These are the activations of a small neural network, seen along a few directions. Each row is one input.
Each table varies a few parts of the input and shows all the possible inputs, shuffled.
Descriptions start from the smaller parts, as in this example, which fits no table here: one of 5 places around a ring, together with either a single point or one of 11 places around a ring or (one of 2 separate values, together with one of 6 places along a line).
Shared parts are said once, and a part with two or three values counts as separate values.
In the rows, 128 means zero.

Other details of the inputs vary at random and push rows far along two fixed directions, the same in every table; ignore that.

Table:
r1: [106 117  97  84 155 138 129 174  96  81 153]
r2: [142 129 153 129  90  82 150  70  80 105  95]
r3: [146 120 162 119  61  95 139  77 114  97  83]
r4: [ 90 134  87 111 150 137  62 144 140  58 127]
r5: [186 144 152 146 126 141 151 127 131 213 169]
r6: [107 104  92  95 151  90  68 181 103  80 118]
r7: [149 137 158  98  71 108 178 108  89 106 150]
r8: [133 124 142 167 130 145 198 117 139 202 137]
r9: [163 150 185 133  71 103 102  89  97  96 111]
r10: [120 127 103  95 138 131  45 172 118  75 118]
r11: [167 152 130 165 110 165 171 112 174 183 158]
r12: [131  87  93 134 214 145 122 214 157 189 173]
r13: [167 153 133 176 125 171 176 109 160 178 153]
r14: [106 131  85 148 198 200 139 176 192 176 146]
r15: [168 155 172 141  79 116 113  95  90 100 106]
r16: [109 124 180 137  58 106 141  73 118  96  83]
r17: [114 163 174 137  66 108 130  55 126  88  91]
r18: [ 69 145  87  92 153 117  78 134 130  84 115]
r19: [ 87 137  83  99 167 118  62 132 120  73 140]
r20: [120 172 157 137  90  98 143  56  98 105 102]
r21: [115 128 168 131  48 109 144  81 120 101  80]
r22: [137  87 100 141 198 165 122 220 180 176 156]
r23: [ 72 139  91  99 137 139  73 144 150  69  99]
r24: [144 133 168 103  80 107 177 102  86 104 154]
r25: [118 131 166 144  67 116 149  80 109  99  79]
r26: [114 102  98 103 139 112  68 189 127  71 104]
r27: [179 122 149 168 138 127 181 139 124 199 150]
r28: [117 106 102 118 154 122  79 183 116  73 102]
r29: [164 157 129 165 140 154 176  99 142 192 165]
r30: [100  97  93 101 157 131  86 154 122  71  91]
r31: [ 87  87  97  89 157 120  70 155 133  64  96]
r32: [107 126 109  89 167 110  36 159  93  82 135]
r33: [111 168 170 128  83  85 134  45 105 102 107]
r34: [185 147 154 158 141 148 157 124 119 206 163]
r35: [162 110 134 144 127 128 190 116 146 206 146]
r36: [ 91  95  78 130 191 169 147 193 176 199 156]
r37: [124 116 152 161 127 137 192 114 150 206 146]
r38: [157 105 146 149 140 126 188 109 144 205 150]
r39: [125 131  65 128 198 174 124 172 177 186 184]
Each input here is: one of 3 separate values, together with either a single point or (one of 2 separate values, together with one of 6 places around a ring).
The inputs of r23 and r14 match in every part but the choice among 3 separate values. If r26 is changed in the same way as r23 into r14, which row does it become?
> r28
Change only the choice among 3 separate values in r38. List by row number the other rows that result.
> r2, r35
List by row number the other rows that have the choice among 3 separate values in common with r9.
> r4, r12, r16, r17, r19, r22, r24, r31, r32, r33, r37, r38

Table:
r40: [ 40 130  83 108 166 146 100 148 142  93 117]
r41: [ 69  86  71 115 197 187 137 188 225 199 153]
r42: [169  91 153 176 141 164 169 157 172 211 132]
r43: [156 146 151 158  89 106 107  91 120 115  94]
r44: [157 157 168 127  94  79 125  79  88 120 138]
r45: [ 95  97 103 102 146 140  70 185 133  59  94]
r46: [152 177 155 132  88 130 116  83 117 110 127]
r47: [ 94 103  88  78 175  95  79 169  80  81 129]
r48: [155 168 161 142  96 112 104  77 107 124 119]
r49: [148 135 151 108  83  96 160  96  72 105 140]
r50: [102 134  80 111 152 141  52 167 139  63 107]
r51: [166 100 140 146 134 154 205 163 151 203 158]
r52: [148 105 168 129  82  73 147 107  87 114  95]
r53: [175 146 136 146 143 161 181 135 151 206 203]
r54: [ 94 145 112 141 133 137 170  75 136 117 112]
What do these inputs look like to the network?
> either one of 3 separate values or (one of 2 separate values, together with one of 6 places around a ring)
Change only the place on the ring of 6 in r44. List by row number the other rows that result.
> r42, r43, r47, r48, r52
Change only the choice among 2 separate values in r49. List by row number the other rows that result.
> r47
